Each row below holds a small network's activations on one input, seen along a few directions.
Each table varies a few parts of the input and shows all the possible inputs, shuffled.
A made-up example of a description, with smaller parts first: one of 2 separate values, together with either a single point or one of 11 places along a line or (one of 6 places along a line, together with one of 8 places around a ring).
Shared parts are said once, and a part with two or three values counts as separate values.

Rows:
r1: [-21.4  -4.1 -16.5 -19.0  -4.2 -22.4  46.3   6.3  20.5  -6.8   5.3  13.3
  -7.5 -31.7  19.1  15.2  -3.0  -2.3  20.0]
r2: [  3.4 -11.7  10.6  -2.8  -4.9 -18.8  47.7 -22.7  -0.6  -7.3  26.2  29.5
  -6.7  -8.7  -0.7 -30.7  -9.5   5.8 -11.1]
r3: [  2.1  26.3 -55.5 -29.2  36.9  -0.1 -25.6  61.9  17.6  27.7  -7.0 -24.4
  23.4 -17.0  38.2  91.1  20.0 -11.3  36.4]
r4: [  3.3  28.9 -55.3 -15.8  38.1   3.1 -27.6  57.8  12.4  32.0   5.4 -20.6
   6.4 -33.5  50.6  92.1  11.7   2.5  34.4]
r5: [ 13.2  -7.4  57.2  55.4 -18.6  28.1 -54.4 -34.1 -43.6 -11.4   9.5 -19.1
 -13.1  43.7 -38.2 -66.7 -11.4  22.2 -29.7]
r6: [ 13.5  -5.1  57.8  42.4 -16.0  29.6 -55.9 -23.8 -36.7 -19.5   0.7 -13.0
   4.7  56.1 -48.9 -73.0 -14.3   7.7 -22.5]
r7: [ 14.4 -12.2  42.8   5.3  -5.4  12.1   0.2 -50.4 -17.6 -16.1  -1.9   9.8
   6.3  23.6 -17.6 -72.3  -8.0  -5.5 -20.5]
r8: [-10.1   7.2 -22.5  -9.2   6.5   0.7  -9.8  47.4  22.2   8.1 -18.5 -16.6
   7.3  -9.0   4.1  64.4   3.7 -20.0  11.9]
r9: [  2.2 -14.3  10.4 -16.3  -6.2 -22.1  49.7 -18.6   4.7 -11.7  13.8  25.7
  10.3   7.8 -13.1 -31.8  -1.3  -8.0  -9.2]
r10: [ 12.9  -2.1  47.4  42.3 -21.7  31.5 -59.8 -27.3 -35.3 -16.9  -7.1  -4.8
  -1.5  54.1 -51.6 -75.4 -12.6  14.7 -25.3]
r11: [  1.9 -16.6   9.8  -3.3  -8.7 -23.6  51.1 -28.9  -2.2  -3.5  22.5  19.7
  -7.5  -4.6  -2.4 -25.5   1.6   6.6 -16.5]
r12: [ -8.9   9.7 -22.2   4.3   7.8   4.0 -11.8  43.2  16.9  12.4  -6.1 -12.9
  -9.8 -25.5  16.5  65.5  -4.6  -6.2   9.9]
r13: [-22.9  -9.0 -17.4 -19.5  -8.0 -27.2  49.7   0.2  18.9  -3.0   1.6   3.6
  -8.3 -27.6  17.4  20.4   8.2  -1.5  14.7]
r14: [ 14.6  -2.6  58.1  55.8 -14.8  32.9 -57.8 -28.0 -42.0 -15.2  13.1  -9.3
 -12.3  39.6 -36.5 -71.9 -22.6  21.4 -24.4]
r15: [ 15.6  -9.7  43.0  18.7  -4.1  15.4  -1.8 -54.6 -22.8 -11.8  10.5  13.5
 -10.7   7.2  -5.2 -71.2 -16.2   8.3 -22.4]
r16: [-23.1  -3.6 -27.2 -32.5 -11.0 -23.8  44.3   7.0  27.2  -8.5 -15.0  17.8
   3.3 -17.2   4.0  11.7   7.0  -8.9  19.1]
r17: [ 13.8  -9.2  32.3   5.2 -11.0  14.0  -3.8 -53.9 -16.0 -13.5  -9.7  18.0
   0.1  21.6 -20.4 -74.7  -6.2   1.6 -23.3]
r18: [-22.6  -6.7 -16.7 -32.4  -5.4 -25.7  48.3  10.5  25.8 -11.1  -7.1   9.6
   9.5 -15.2   6.7  14.1   5.3 -16.0  21.9]
r19: [  1.7 -11.3   0.0 -16.4 -11.8 -20.2  45.7 -22.1   6.1  -9.1   5.9  34.0
   4.1   5.7 -15.8 -34.2   0.4  -0.9 -12.0]
r20: [-10.4   4.8 -23.1   3.8   4.0  -0.8  -8.4  37.1  15.3  16.2  -9.7 -22.7
 -10.6 -21.4  14.8  70.7   6.6  -5.4   4.6]
r21: [  1.8  24.0 -56.2 -16.3  34.3  -1.6 -24.2  51.7  10.8  35.9   1.8 -30.4
   5.5 -29.4  48.9  97.4  22.9   3.2  29.1]
r22: [  1.5  29.3 -66.0 -29.3  31.3   1.8 -29.6  58.5  19.1  30.3 -14.8 -16.1
  17.2 -19.0  35.4  88.6  21.7  -4.2  33.6]
r23: [-10.6  10.2 -32.9  -9.2   0.9   2.6 -13.8  43.9  23.7  10.7 -26.3  -8.4
   1.1 -11.0   1.4  62.0   5.4 -12.8   9.0]
r24: [ 14.1 -14.6  42.1  18.2  -7.9  10.6   1.6 -60.7 -24.4  -8.0   6.9   3.7
 -11.5  11.3  -6.9 -66.0  -5.0   9.0 -27.7]
Describe the family of inputs behind these rows.
> one of 4 places along a line, together with one of 6 places along a line
The inputs of r12 and r14 match in every part but the place on the line of 6. If r23 is changed in the same way as r12 into r14, which row does it become?
> r10
Start at r3 and move only the place on the line of 6, one step at a time. The first step leads to r8. Which rows follow, in order?
> r18, r9, r7, r6
Change only the place on the line of 4 in r11. List by row number the other rows that result.
> r2, r9, r19
Change only the place on the line of 4 in r24. List by row number the other rows that result.
> r7, r15, r17
